Each row below holds a small network's activations on one input, seen along a few directions.
In each table, some parts of the input vary, and every possible input appears once, in random order.
Descriptions start from the smaller parts, as in this example, which fits no table here: one of 2 separate values, together with either a single point or one of 9 places along a line or (one of 5 places around a ring, together with one of 6 places along a line).
Shared parts are said once, and a part with two or three values counts as separate values.

Other details of the inputs shift rows strongly along two fixed directions, in all tables alike. That doesn't count.

Table:
row 1: [-10   6  -5 -12 -12  12  38 -34  15 -62   5 -80]
row 2: [ 23 -23 -42  18 -43 -83  41 -20  18   3 -32 -51]
row 3: [ 18  18  -2 -32  98 -37 -36  15 -60  58   2 -39]
row 4: [ 10  -3  39  13 -54 -10  28   5  -5 -50  50 -37]
row 5: [ 40  30  50 -22  89  14 -12  65 -63 -20 -17 -41]
row 6: [-38 -18  -2  54 -64  54 -33 -32  48  30   5  99]
row 7: [  1  21  42   0  84 -11 -36  42 -99 -26  11 -10]
row 8: [-19 -42 -26 -33 -36   0   9 -44  -1 -27   9 -49]
row 9: [ 17  56  27  18  79  38 -47  18  11 107 -48  84]
row 10: [ -7 -13  11  49 -76  61 -12  -7  51  49  18 108]
row 11: [  4 -39   4 -17 -51 -49   5 -34  -7  -7  62  -3]
row 12: [  5  55   9  24 -20  80  28 -15 104  -4 -26  51]
row 13: [  7  12  19  -3 -34 -25  34 -15  11 -51  54 -27]
row 14: [ 14  13  25   0  61  85 -54  64 -10  71 -49  97]
row 15: [ -22  -27   11  -31   67  -39  -45   21 -112   34   21   10]
row 16: [-11 -59 -40  -1 -71 -86  28  14  -6 -18   4   6]
row 17: [ -5 -14 -21  16 -43 -69  60  30   6 -63  -2 -21]
row 18: [  7   2  10 -18  95 -28 -37   2 -76  49 -11 -41]
row 19: [  3  27 -14 -27 -12  -3  38 -25  28 -52  16 -79]
row 20: [  9  -8 -34   1 -25 -41  65  29  40 -69 -37 -60]
row 21: [ 12   9  18  58 -45  59  -2 -29  86  65 -17  48]
row 22: [ 25  -3  23   3  90 -26 -56   6 -77  37 -11 -43]
row 23: [-46  30  -5  55 -34  76  21 -21  68   1   6  75]
row 24: [ -3  12 -13   1 -50  71  -3 -26  89  30 -24  81]
row 25: [-23 -27 -25 -24 -53 -47   2 -38 -14   0  59 -15]
row 26: [  1 -19 -40 -48 -36 -12   6 -35  10 -20  23 -48]
row 27: [  3 -49 -15 -13 -36   3 -12 -41   0 -45  10 -46]
row 28: [  7 -54 -55 -26 -46 -53  42   9  15 -40 -35 -23]
row 29: [-38  74  19  12  77  48 -31  58   0  54 -19  98]
row 30: [ 16  32  33 -17 100  18 -29  39 -72 -35 -28 -45]
Each input here is: one of 5 separate values, together with either a single point or one of 5 places around a ring.
Question: Changing only the choice among 5 separate values turns row 27 into row 30. The same change can be made to row 28. Which row results?
Answer: row 20
Question: Change only the choice among 5 separate values in row 9. List by row number the other rows that result.
Answer: row 11, row 12, row 13, row 24
Question: Change only the choice among 5 separate values in row 23. List by row number the other rows that result.
Answer: row 1, row 8, row 15, row 18

Table:
row 31: [  7  11  13 -15 108 -18 -66  41 -82  98 -21  59]
row 32: [ 36   7  31 -47  82 -27  -9  23 -73 -34  -3 -97]
row 33: [ -3 -21   6  -9 -57 -41  32 -35  -2 -46  58 -68]
row 34: [  5 -27  16   1 -61 -37  28 -34  -5 -52  56 -65]
row 35: [  6   6 -38  14  -2  -9  22  26  38  11 -55  31]
row 36: [  24  -40   15  -32   49  -81  -34    4 -101   24   29  -52]
row 37: [-12  -1 -18   4  -2  14 -18 -21  20  40 -10  29]
row 38: [  3  20   4  34 -30  46  13 -30  64  12  -8  10]
row 39: [-25  10  -8  23 -45  41  10 -23  52  -4   9  41]
row 40: [  13  -58  -44  -25  -29 -108   23    3  -32  -15   -6  -53]
row 41: [  3  31   3  13  12  30   2 -13  34  26 -13   6]
row 42: [ -1  17  19  14  -5  47   0   9  17 -13   0  30]
row 43: [  35   24   56  -35  121  -41  -21   60 -124  -33   13  -76]
row 44: [ 15  -2  -6 -17  -2 -60  56  37 -14 -93  -5 -77]
row 45: [-12 -38  -9 -17 -61 -46  20 -41  -9 -46  55 -54]
row 46: [-17 -14 -28  11 -44  37  -6 -35  52  27 -10  31]
row 47: [-20   4  -1  29 -57  22   6 -25  45  19  22  50]
row 48: [-17  38   3  21 -28  63  22 -18  67 -29  -4  17]
row 49: [  0   4  26  -2  54  17 -44  44 -50  34  -3  65]
row 50: [ 17 -25   1 -19 -42 -21  26 -41  11 -51  26 -93]
row 51: [ 11   7 -28  -2  65 -27 -15  64 -29  48 -69  54]
row 52: [-13 -48 -11 -23 -66 -36  15 -33 -10 -51  51 -54]
row 53: [-18  -7   3  15 -23  -2 -17  -6   3  40  25  60]
row 54: [  4  29   5 -16  84  40 -36  32 -27  32 -43  21]
row 55: [ 24 -17 -30 -24  -3 -74  45  15 -12 -53 -23 -87]
row 56: [ -9  21  16  41 -45  50  17 -17  54 -10   9  29]
row 57: [  6 -11   6  -7  56   3 -55  24 -49  72 -19  57]
row 58: [  5  30 -33  26 -25  24  48  13  88 -22 -65   9]
row 59: [-14  17   4   4   2  50  -1   7  18 -14  -5  29]
row 60: [ -9 -36  -5 -20 -59 -25  23 -30  -5 -63  45 -65]
row 61: [ -3  48  21  16  12  45  13   6  34 -12   3  14]
row 62: [  7  52  39  -9 123  17 -42  68 -71  38 -16  43]
row 63: [-17 -10   5 -10  49   8 -53  38 -58  46  -4  74]
row 64: [  3 -58   9 -26 -37 -64  -6 -14 -56 -26  57 -44]
row 65: [  29    3   22  -16    9  -28   23  -21  -16  -47   18 -112]
row 66: [ -4  -6  -5  33 -47  23  -2 -37  51  37   2  30]
row 67: [ -1  40  -2   4  24  49   4 -11  41   3 -29  -6]
row 68: [ 15 -16   0 -34  54 -89  14  69 -87 -41 -11 -40]
row 69: [  9  32  12  -4  77  13 -33  23 -28  59 -22  31]
row 70: [ -1   7   1  33 -39  35   6 -34  58  25  -3  20]
row 71: [  9 -35  18 -10 -27 -59   4 -14 -50 -31  56 -60]
row 72: [  9 -16 -12 -18 -14 -72  49  33 -24 -77   0 -65]
row 73: [  0  29  -4   1  21  60   2  -5  37  -5 -32  -5]
row 74: [-20 -11 -32  32 -63  -6  34  19  55  -9 -24  66]
row 75: [-18 -20   1  41 -69  13  -7 -25  35  26  28  62]
row 76: [  4  38   8 -11  87  30 -32  24 -24  38 -38  20]
row 77: [-15  26   6   9   5  39   0   2  24  -9   0  28]
row 78: [ 11  43  41  -2  79  51 -22  53 -30  -4 -21  31]
row 79: [   9  -43  -12  -34   37 -111    1   61 -103  -16    0  -18]
row 80: [  4 -26 -19 -23 -41 -38  23 -53   7 -33  28 -87]
row 81: [  2  42  -1  22 -16  54  24 -32  76   4 -14  -4]
row 82: [-14  -1 -23  12 -38  49   2 -33  57  15 -16  21]
row 83: [  2 -10  -2   8 -10  23 -18 -14  14  34 -10  33]
row 84: [-20 -30 -32  12 -53  24 -13 -42  43  42  -5  43]
row 85: [-20  27   3  18 -34  75  20 -11  65 -35  -7  16]
row 86: [  4 -36  12 -11 -64 -29  24 -28  -4 -62  51 -62]
row 87: [ 15  16  17  -6  72  26 -41  32 -34  45 -30  36]
row 88: [-19 -18 -31  15 -49  13 -11 -46  46  47   0  42]
row 89: [-11   2 -14  22 -44  18   0 -39  55  43   3  29]
row 90: [-16   0   5  -5  52   0 -48  31 -55  51   0  74]
Question: Changing only one part turns row 76 into row 77. The same change can be made to row 82. Which row results?
Answer: row 60
Question: Changing only one part turns row 39 into row 80. The same change can be made to row 42. Which row results?
Answer: row 50
Question: Describe the family of inputs behind these rows.
Answer: one of 2 separate values, together with one of 5 places along a line, together with either a single point or one of 5 places around a ring
Question: Which other rows agree with row 49 in the choice among 2 separate values and the place on the line of 5? List them by row number.
Answer: row 45, row 47, row 52, row 71, row 74
Question: Change only the place on the line of 5 in row 55. List by row number the other rows that result.
Answer: row 35, row 40, row 51, row 58
Question: Change only the place on the ring of 5 in row 48. List by row number the other rows that result.
Answer: row 43, row 61, row 78, row 85
Question: Which other rows agree with row 53 in the choice among 2 separate values and the place on the line of 5? List them by row number.
Answer: row 63, row 64, row 75, row 79, row 90
Question: Change only the choice among 2 separate values in row 35. List by row number the other rows that result.
Answer: row 68
Question: Change only the place on the ring of 5 in row 32. List by row number the other rows that result.
Answer: row 65, row 67, row 73, row 81
Question: Start at row 65 and move only the place on the line of 5, one step at a time. The first step leads to row 38. Which rows follow, in order?
Answer: row 70, row 66, row 36

Table:
row 91: [-17  36  17  43  -4  64 -18  10  31  30  -3  79]
row 92: [ 22  -2  -5  10 -27   6  36   6  34 -49 -21 -39]
row 93: [ -9   1  10  14 -37  -3  18 -17  11 -31  29  -6]
row 94: [  9 -42 -18  15 -56 -34  17   3  11 -12  -5   6]
row 95: [  6  27  11  50  -8  42   4  42  40  13 -43  83]
row 96: [ 36   9   5   5  82 -26 -15  49 -36  47 -50   3]
row 97: [  7 -31 -25  -3 -42  -9  17  -3  24 -25 -33 -22]
row 98: [-16 -15 -33 -22 -31 -12  14 -16  29 -25  -6 -14]
row 99: [ -4  13   5   0 -17  20  21 -26  28 -41   6 -29]
row 100: [  9   6  22  -2 -25  38   7 -31  25 -29  19 -34]
row 101: [  6  40   8 -19  91   7 -11  54 -32  -6 -27   8]
row 102: [-30  13 -24  10   7  59  -4   9  40  38 -40  72]
row 103: [ -4  11   7   3 -23  28  11 -26  26 -34  15 -38]
row 104: [  1 -31  -4 -18 -38  22  -6 -37  17  -8  18 -22]
row 105: [  2 -12  31  11 -40  13  10 -22  16 -17  42 -11]
row 106: [-23   4 -11  32 -10  40 -22   0  24  49 -14 104]
row 107: [ 37 -15  28 -36  39 -58 -24 -11 -69   5  36 -90]
row 108: [ 12  28  18  -5  75  -3 -44  15 -53  57 -14   5]
row 109: [-14 -21 -25  -7 -48 -38  16 -11  12  -9  18  14]
row 110: [-14 -24 -16 -11 -38  12  -5 -34  14 -14  10 -26]
row 111: [  3  43  12 -15  88  18 -10  49 -41   3 -25   4]
row 112: [ 24 -13   9 -34  44 -77  -7 -12 -71 -10  23 -91]
row 113: [-25  41   7  38   0  51   2  27  40  26 -15  86]
row 114: [-12   7  -2   6 -37 -20  31   2  24 -36  23  -3]
row 115: [-20 -23 -19  -2 -51 -27  19 -17   2   0  21   8]
row 116: [  7  28   5  -9  83 -19 -15  29 -43  54 -23   5]
row 117: [  2 -39   2   2 -53  -4  -6 -33   1   8  42   3]
row 118: [ -5 -12  10  -4  59 -10 -50  32 -67  45   4  39]
row 119: [-16 -25 -19 -10 -30   8   5 -33  20 -20   1 -14]
row 120: [ 23  -2  -5 -42  46 -88   8   3 -58  -6  12 -80]
Question: Describe the family of inputs behind these rows.
Answer: one of 5 separate values, together with either a single point or one of 5 places along a line
Question: Changing only the choice among 5 separate values turns row 102 into row 115. The same change can be made to row 110. Which row results?
Answer: row 118
Question: Which other rows agree with row 108 in the choice among 5 separate values? List them by row number.
Answer: row 96, row 107, row 112, row 116, row 120
Question: Change only the choice among 5 separate values in row 101. List by row number the other rows that result.
Answer: row 98, row 109, row 114, row 120

Table:
row 121: [  8  12  16 -14  55  -5 -19  27 -44  10  -6  -2]
row 122: [  7  14  13  -9  58  -3 -20  32 -41  11 -13   8]
row 123: [-13   8 -12  26 -14  34 -11   1  36  42 -19  76]
row 124: [ 10  15  17 -17  51   0 -12  15 -35  -8  -2 -27]
row 125: [  8  16   6 -10  63  -6 -17  40 -39  17 -24  16]
row 126: [-11 -15  -6  13 -52   9   4 -36  33   8  21   8]
row 127: [  5  26  13  -4  81  12 -30  51 -42  32 -32  41]
row 128: [  4  10   6  -6  16   1   7   8  -6 -15  -6 -20]
row 129: [ 14  -6  11 -29  19 -35  10   0 -38 -39  18 -76]
row 130: [-16  18  -6  32   5  53 -23  11  32  58 -28 100]
row 131: [  8 -33   2 -25  -9 -55   1 -15 -46 -19  35 -59]
row 132: [  2  -7  -4  -5   5 -17  -1  10 -11   1  -4   0]
row 133: [ -1 -10 -17  10 -73  -3  46 -35  60 -48   8 -44]
row 134: [  3 -19  -7  -9 -24 -31  13 -10  -9 -22  16 -33]
row 135: [-10   0  -5  19 -37  24   5 -20  40   6   3  27]
row 136: [ -1  -1   3  -4  14  -6  -8  10 -17   6  -1   7]
row 137: [ 16 -16   3 -28  -5 -50  26  -6 -28 -56  20 -91]
row 138: [-14   4 -17  25 -18  30  -9   3  39  43 -24  76]
row 139: [-13  -2  -9  24 -81  33  27 -49  75 -18  17  -4]
row 140: [ -8 -13  -6  12 -56  13  12 -37  40  -8  20  -4]
Question: Describe the family of inputs behind these rows.
Answer: one of 4 places along a line, together with one of 5 places along a line
Question: Changing only the place on the line of 5 turns row 127 into row 122. The same change can be made to row 137. Which row results?
Answer: row 128
Question: Change only the place on the line of 4 in row 124. List by row number the other rows that result.
Answer: row 126, row 139, row 140
Question: Start at row 126 and move only the place on the line of 5, one step at a time. The first step leads to row 131. Which rows follow, in order?
Answer: row 130, row 123, row 138
